A small network was shown many inputs. Here are its activations along a few directions, one row for each input.
In each table, some parts of the input vary, and every possible input appears once, in random order.
A made-up example of a description, with smaller parts first: values(2) and (point or line(11) or (ring(5) and line(6))).
Shared parts are said once, and a part with two or three values counts as separate values.

Other details of the inputs shift rows strongly along two fixed directions, in all tables alike. That doesn't count.

Rows:
x1: [ 17  -1  13 -10  -6  35   1  41  12  16 -41  33]
x2: [  2  24  -1  20  12 -60  11 -36   2   4  45 -27]
x3: [-58 -47  -8 -17 -20  13 -15  -8  -6 -23  15 -28]
x4: [ 23  25  25 -10   2  -9 -13  26  13  26 -33  12]
x5: [-43 -21 -17 -36 -15  21 -20  36 -41 -18  -5  13]
x6: [-10 -28 -14  -3  -9  10  -9 -12 -18 -11 -12  -3]
x7: [ 15  11   5  32  13 -30  10 -51  15   3  27  -7]
x8: [ 37  36  -6  39  33 -45  39 -49  29  -9  41 -24]
x9: [-19 -40  -7 -20 -23  45 -31  20 -30  -2 -47  25]
x10: [ -2 -10 -21  21   4 -31  16 -52  -3 -16  34 -36]
x11: [ -3  -1 -17  31  -3 -26  17 -44   1  -6  35 -41]
x12: [-17 -17 -26  14   7  -2  11 -28 -25 -18  31  -7]
x13: [30 24 19 15 18  1 13 -8 28 11  0 24]
x14: [ -7  24 -12  16  19 -49  19 -25  -8  -6  53 -21]
x15: [ 35  43  29  -7  17  -8  -5  30  30   8 -13  24]
x16: [ 27   2  23   3  -9  12  -4  16  23  25 -37  20]
x17: [-38 -21 -22 -29  -8  16  -8  26 -41  -6   9 -10]
x18: [ 13   5  -2  -4   0  25   3  19   8  -4 -29  10]
x19: [ 34  16  16   7  -1   5  -2   3  28   9 -38   5]
x20: [ 34  46  22  -1  22 -16   7  25  22  23 -14  15]
x21: [ -6   6  -3   1   3 -29   2 -15  -7   6  27 -28]
x22: [ -1  -9  -2 -15 -16  50  -8  45  -5   0 -47  20]
x23: [ 41  26  29   6  12  13  10  19  35  21 -26  37]
x24: [ -9 -10 -10  24   3 -25  11 -55  -1  -4  46 -19]
x25: [-30 -19 -12 -17 -12  -4 -14  -2 -27  -9  23 -24]
x26: [-44 -52 -24 -12 -27  20  -8 -11 -35  -8  12  -7]
x27: [-43 -31   1 -26  -9  32 -10  21   1 -19  -3  -3]
x28: [-44 -29 -23 -37 -14  27 -16  32 -43 -16   8  -5]
x29: [ -6   0 -21  28   5 -16  26 -25  -3  -7  40 -26]
x30: [ 23  25  31 -13  -1  -5 -19  25  22  11 -24  17]
x31: [-54 -32 -22 -26 -25  -1 -23   4 -46 -20  15 -11]
x32: [ 28  17  20   5  13  19   1  11  19  10 -26  37]
x33: [ 23   2   8 -11   6  34  -6  31   6   1 -49  34]
x34: [ 52  35  29  33   9 -20  13  -8  48  26 -16   1]
Each input here is: values(2) and (point or ring(6) or ring(10)).
- Changing only the values(2) part turns x4 into x20. The same change can be made to x6. Which row results? => x33
- A walk changes only the ring(6) part. It starts at x30 and steps to x31. List the rest of the walk in order. => x2, x4, x21, x25
- Change only the values(2) part in x34. List by row number the other rows that result. => x29
- Change only the ring(6) part in x17. List by row number the other rows that result. => x5, x14, x15, x20, x28

Rows:
x35: [-15 -16 -15  13 -17  -7   1 -22 -15  -3   9 -19]
x36: [ 37  46  24  -5  15 -29   0  16  23  21 -17   8]
x37: [  2  18  -4  16  14 -34  22 -18   3   0  54 -25]
x38: [  0  17   7   0  11 -35   0  -2   7  -2  10 -16]
x39: [ 27  13  11   6  11  11   7   3  23   3 -25   9]
x40: [ -6  -9 -12  14  11  -6  17 -30   0  -7  25 -15]
x41: [ 29  14  11  11  11  -2   8 -12  27   2 -12   0]
x42: [  8   9 -11  19   8 -20  12 -25  -3 -11  23  -6]
x43: [10  7 -2 10  7  6  6  7  8  7 -5 17]
x44: [-41 -41 -24 -13 -13  34   1   7 -33 -14   0  -2]
x45: [-26 -35 -10 -29 -21  48 -22  36 -33  -5 -34  33]
x46: [ 11  -5  14   4 -10  10  -7   4  10  16 -26  12]
x47: [  8  -5  -5  14   2 -11   6 -32  11  -5  14 -20]
x48: [-34 -30 -32  -5 -12  22   3   4 -31 -20   6  -7]
x49: [-11 -24  -7  11  -8  -6   1 -28  -5  -3  19 -18]
x50: [ -7  -6 -16   4   1 -11   2 -24 -18 -18  21  -3]
x51: [ -4  -9   0  -8  -3  32   0  26  -3   4 -26  24]
x52: [-33  -4  -1  -6  -2 -13 -11 -10  -9 -11  32 -15]
x53: [ 18  22   7 -14   6   7 -10  31  -6  10 -18  10]
x54: [-15 -15 -10  16 -13 -10   5 -27 -11   5  18 -15]
x55: [  8 -17  13 -11  -8  29 -14  12  11  10 -33  17]
x56: [ -1   5  19 -24  -8  18 -10  39  14   7 -18  20]
x57: [-37 -25 -25 -24 -18  18  -7  24 -38 -15  12 -13]
x58: [-37 -13 -33  -4   4 -18   5 -20 -46 -11  58 -32]
x59: [ 25  20   9  16  14  -1  17  -4  23   1 -10   3]
x60: [ 15   8  -2   3   0  16  -1  22   6   2 -25  21]
x61: [-12 -24 -13   7 -12  -3  -3 -23 -10 -10   9 -21]
x62: [ 42  30  22  29   6 -23   9 -20  36  17 -11  -1]
x63: [ 13  42  18  19  19 -45   5 -26  31  -3  32 -19]
x64: [ 19  31  20   0   6 -15   6  11  32   3   4   1]
x65: [ -6   1  19 -25   0   3 -20  37   1  10 -30  15]
x66: [ -1   9   7 -23   0  -7 -10  25  -9  15 -11   9]
x67: [  7  -4  10 -14  -1  21 -13  16  -6   2 -26  34]
x68: [  6 -11   7  -6   0  21  -3   3   9   4 -20  11]
- Changing only one part turns x39 into x40. The same change can be made to x63. Which row results? => x52
- What do these inputs look like to the network? => values(2) and (ring(6) or line(11))
- Change only the values(2) part in x62. List by row number the other rows that result. => x46

Rows:
x69: [  5  -4  13 -16  -9  36 -19  37   0  11 -34  39]
x70: [ -8  -2  -9  20  -7  -1  18 -23   7  -7  14 -14]
x71: [-16   8  -1   1   4 -44  10 -15  -1  -3  38 -30]
x72: [  6   8 -11  16   9 -20   5 -18  -6 -15  18  -6]
x73: [ 31   9  10   9   4  -4   1 -21  15   8  -8   7]
x74: [-14  -3 -12 -23   4  14 -11  16 -20  -8 -11   9]
x75: [-27  -6   0 -13  -2 -25  -5  -8 -11 -11  27 -15]
x76: [ 35  42  23   9  16 -20   1   1  14  17 -12  22]
x77: [ 17  -4   8  -9 -10  35   2  34  18   5 -56  32]
x78: [ -5   9 -14   5  17 -17  20 -15   1  -2  43 -21]
x79: [-41 -31 -19 -24 -22  28  -9  23 -43   0   7   4]
x80: [ 36  40  13  24  18 -28   4 -14  19  12   2  12]
x81: [ 20  23  13  -7   9  13  -9  22   7  -3 -27  14]
x82: [ -6   8  -9  -1  -3  -9   0   4 -23   6   3  -1]
x83: [-12 -13 -11  10  -6   5  11 -20   0 -18   9  -1]
x84: [ -2  -1 -10  19   9 -17  13 -25   0 -16  42 -12]
x85: [-18   0  -5   2   3 -23   0 -23  -2 -20  38 -34]
x86: [-33 -16 -16 -22  -4   1 -10  13 -34 -14   3   7]
x87: [-22 -20  -6  -3 -16  30  -4  -1  -6 -12 -12   9]
x88: [ 14  16  22 -15  -3  10 -12  33  20   7 -29  -1]
x89: [ 41  42  12  23  14 -24   8  -1  20  20  -9   9]
x90: [  7  10  13  -2 -12  -7 -13  16  10  15 -15   2]
x91: [ 31   9  12  18  15 -13  14 -14  18  15  -9  -2]
x92: [ -6 -16   2   3  -8  20  -4   6   4   8 -22   3]
x93: [-25  -2  -3  -2  -8 -30  -5 -24 -17  -6  39 -22]
x94: [ 11  21  -4  23  18 -24  27 -23  12  -7  49 -31]
x95: [ 12  21  15 -15   8 -11  -3  17  22  12 -10  -5]
x96: [  6 -16 -13   0 -17   8  -1 -15  -8   3   1  -9]
x97: [ 31  25   2  18  10 -17   9   2  12   1  -6   0]
x98: [ -5   5 -14  21   4 -19  16 -23  -6   2  44 -17]
x99: [ -1  -8   4  11   5   3  -2 -17   9   1  -4   1]
x100: [-50 -47 -30 -20 -30  12 -19  13 -38 -20   8 -23]
x101: [ -2 -16   3  -2  -6  23  -6  10   4   9 -29   7]
x102: [-24 -28 -24   2  -7  10  10 -18 -12 -23  10  -1]
x103: [-28 -16 -10 -14   1  -1   1   4 -18 -10  27   3]
x104: [-40 -26 -10 -41 -13  19 -24  21 -24 -12  -6  -4]
x105: [ 5 12  8 -4 10 -7  9 19 10 10  8 10]
x106: [ 16  -2  29  -6  -2  37 -19  28  24  15 -60  36]
x107: [-43 -36 -23 -10 -18  -3 -16  -9 -29 -26  25 -23]
x108: [11 16  7 10 15 -5 11 -9 13 -9 26 -9]
x109: [ 27   6  16  12  16  -7   4 -14  18  10 -12   9]
x110: [ -9   9   4  -2  -9 -27   0  -7  -6   8  21 -19]
x111: [ 29  41  16  10  23 -35  15   6  21  14  -1   7]
x112: [ 42  16  25  12  14  -3   2  -9  25  14 -23  16]
x113: [-12 -15  -5   8  -8  14   2  -4   2   1  -8  -5]
x114: [11 22 -3 -6 15 -7  5 11  2  5 -6  0]
x115: [ -6  -8 -13  14  -7   3  18 -15   4  -9   8  -8]
x116: [  9 -13 -10   2 -10   5   3 -15  -8   3  -3  -7]
x117: [-32 -26 -15 -32  -5  32 -12  23 -25 -11   3   8]
x118: [  1  14   3  10  10 -19  11 -19  -1   4  37   0]
x119: [ 30  30  14  -4   9  11  -1  30  14   6 -33   9]
x120: [ -4 -25 -12  -2  -8  11   1  -8 -20   0  -7  -8]
x121: [ -7 -20  -5 -15 -14  35  -8  38 -12  -3 -22  16]
x122: [  3 -26   2 -25 -25  45 -26  21 -11   3 -43  26]
x123: [  6  -8  -1  13   7  -7  10 -16   5   8   1 -10]
x124: [  1  -3  10   8  -1  14  -5  -3  16   2 -17  11]
x125: [ 14  -7  18  -6   4  23 -11  14  13  12 -42  25]
x126: [ -8   3   2   7  -5 -26  -9 -19   2  -1  24 -14]
- What do these inputs look like to the network? => values(2) and (line(11) or (values(3) and ring(6)))
- Changing only the values(2) part turns x81 into x119. The same change can be made to x86. Which row results? => x111
- Changing only the values(2) part turns x120 into x112. The same change can be made to x89. Which row results? => x80
- Change only the values(3) part in x69. List by row number the other rows that result. => x80, x126
- A walk changes only the ring(6) part. It starts at x95 and steps to x88. List the rest of the walk in order. => x100, x90, x110, x71
- Change only the values(2) part in x104. List by row number the other rows that result. => x95
